A small network was shown many inputs. Here are its activations along a few directions, one row for each input.
In each table, some parts of the input vary, and every possible input appears once, in random order.
A made-up example of a description, with smaller parts first: ring(8) and (point or line(9) or (values(3) and line(4))).
Shared parts are said once, and a part with two or three values counts as separate values.
(in the rows, 128 means zero)

Other details of the inputs vary at random and push rows far along two fixed directions, the same in every table; ignore that.

A family of inputs:
row 1: [192 130  71 127 124 140  76 124  85 157  25 117  60  78]
row 2: [133  91 119  80 191 161 176 179 117 199 133 128 145  90]
row 3: [133  97  94  64 166 127 169 181 129 132 133 107 126  99]
row 4: [112  99 134  86 169 152 165 174 147 150 208 145 154 103]
row 5: [ 97 148 165 157  78  95 129  96 151  53 170 122 162 170]
row 6: [108 162 177 216  70 119  94  60 136 106 123 143 132 169]
row 7: [ 82 150 152 147  98  80 150  98 147  54 133 105 164 200]
row 8: [141  84 123  83 181 171 160 184 128 199 162 147 129  77]
row 9: [ 86 143 171 158 113  93 158  90 132  81 116 104 190 190]
row 10: [ 83 147 189 181 107 118 137  84 150 112 165 141 168 181]
row 11: [116 102 121  68 156 130 168 174 147 119 194 122 153 114]
row 12: [187 163  94 179 102 138  44  87  91 169  25 134  50 101]
row 13: [103 173 166 199  91 107 102  59 125 110  89 129 141 195]
row 14: [184 157  96 181  98 144  50  87  89 169  28 135  53  96]
row 15: [ 90 145 161 155  93  80 154 104 144  55 133 102 171 184]
row 16: [190 141  61 118 132 137  67 116  88 158  23 123  47  97]
row 17: [143  92 102  58 161 140 153 190 136 138 175 126 129  82]
row 18: [ 91 139 176 161 110  93 160  95 128  81 115 105 196 187]
row 19: [129  66 117  51 189 174 186 214 141 180 213 148 150  59]
row 20: [ 85 156 173 169 101 114 121  92 155  85 185 147 157 185]
row 21: [173 160  94 166 106 148  37  89 111 167  70 158  35 111]
row 22: [114  88 122  76 154 123 194 181 133 116 152 105 160 113]
row 23: [114 102 117  61 161 131 169 177 148 120 195 126 151 125]
row 24: [185 138  79 130 121 156  55 135 115 162 110 153  47  66]
Each input here is: line(4) and ring(6).
The inputs of row 18 and row 16 match in every part but the line(4) part. If row 24 is changed in the same way as row 18 into row 16, which row does it become?
Answer: row 20
Change only the line(4) part in row 7. List by row number the other rows that result.
Answer: row 3, row 15, row 22

A family of inputs:
row 25: [137 150 129 170  96 113  89 100 134 117  95 134  92 138]
row 26: [ 95 115 168 131 140 136 153 120 135 126 168 140 187 153]
row 27: [141  97 119  82 173 151 157 176 130 173 149 125 131  87]
row 28: [101 124 163 133 120 111 155 122 138  96 167 121 180 145]
row 29: [ 96 102 149 106 158 140 183 163 148 159 173 134 165 126]
row 30: [134 103  96  71 179 139 153 182 133 159 142 132 113 106]
row 31: [160 140 111 140 131 149  87 108 110 171 100 147  86 116]
row 32: [108 136 149 164 103 117 130 111 142  96 136 126 136 144]
row 33: [136 167 114 154 110 114  75  87 121 100  97 126 104 143]
row 34: [158 120  92 113 126 136 103 148 122 155 106 130  74  92]
row 35: [120 138 143 126 117 117 127 109 138 114 138 118 140 154]
row 36: [109 133 149 156 117 138 130 106 130 119 139 144 131 150]
row 37: [142 138 110 148 113  99 119 100  94 101  26  85 112 150]
row 38: [153 131  73 109 141 137 100 142 116 144 103 133  70  98]
row 39: [136  85 102  59 166 144 160 181 136 161 151 128 120 102]
row 40: [102 141 143 131 130 109 143 129 136  93 157 128 166 165]
row 41: [124 136 139 127 113 119 121 104 135  98 135 123 149 147]
row 42: [110 151 139 136 133 112 126 114 134 113 134 125 137 159]
row 43: [132  93 104  75 151 146 158 165 129 141 150 126 118  99]
row 44: [149 156 123 168  80 112  83 100 118 100 103 127 102 128]
row 45: [162 126 104 129 128 154  87 135 108 158 107 146  94 100]
row 46: [163 125 109 126 133 137  99 130 118 138 101 136  97  88]
row 47: [ 85 126 166 153 121 125 167 123 148 113 167 129 170 151]
row 48: [137 152 132 165 104 137  87  92 122 137  98 151  87 146]
row 49: [165 129 101 134 128 146  96 140 112 157 108 136  93  87]
row 50: [ 84 130 162 130 122  87 198 117 125  81  95  88 211 185]
row 51: [160 137 107 121 123 135  98 130 116 152 106 123  85  94]
row 52: [103 105 153 102 167 143 183 159 140 166 178 127 176 121]
row 53: [125 141 139 137 101 113 121 108 132  90 137 124 144 153]
row 54: [133  88 107  79 159 149 168 182 130 152 157 125 124  80]
row 55: [113 140 155 162 113 118 120  99 131 117 137 131 155 144]
row 56: [122 139 150 161 102 114 123 113 134  97 135 129 145 145]
Describe the family of inputs behind these rows.
Answer: values(2) or (ring(5) and line(6))
What sort of input is row 54?
Answer: ring(5) and line(6)
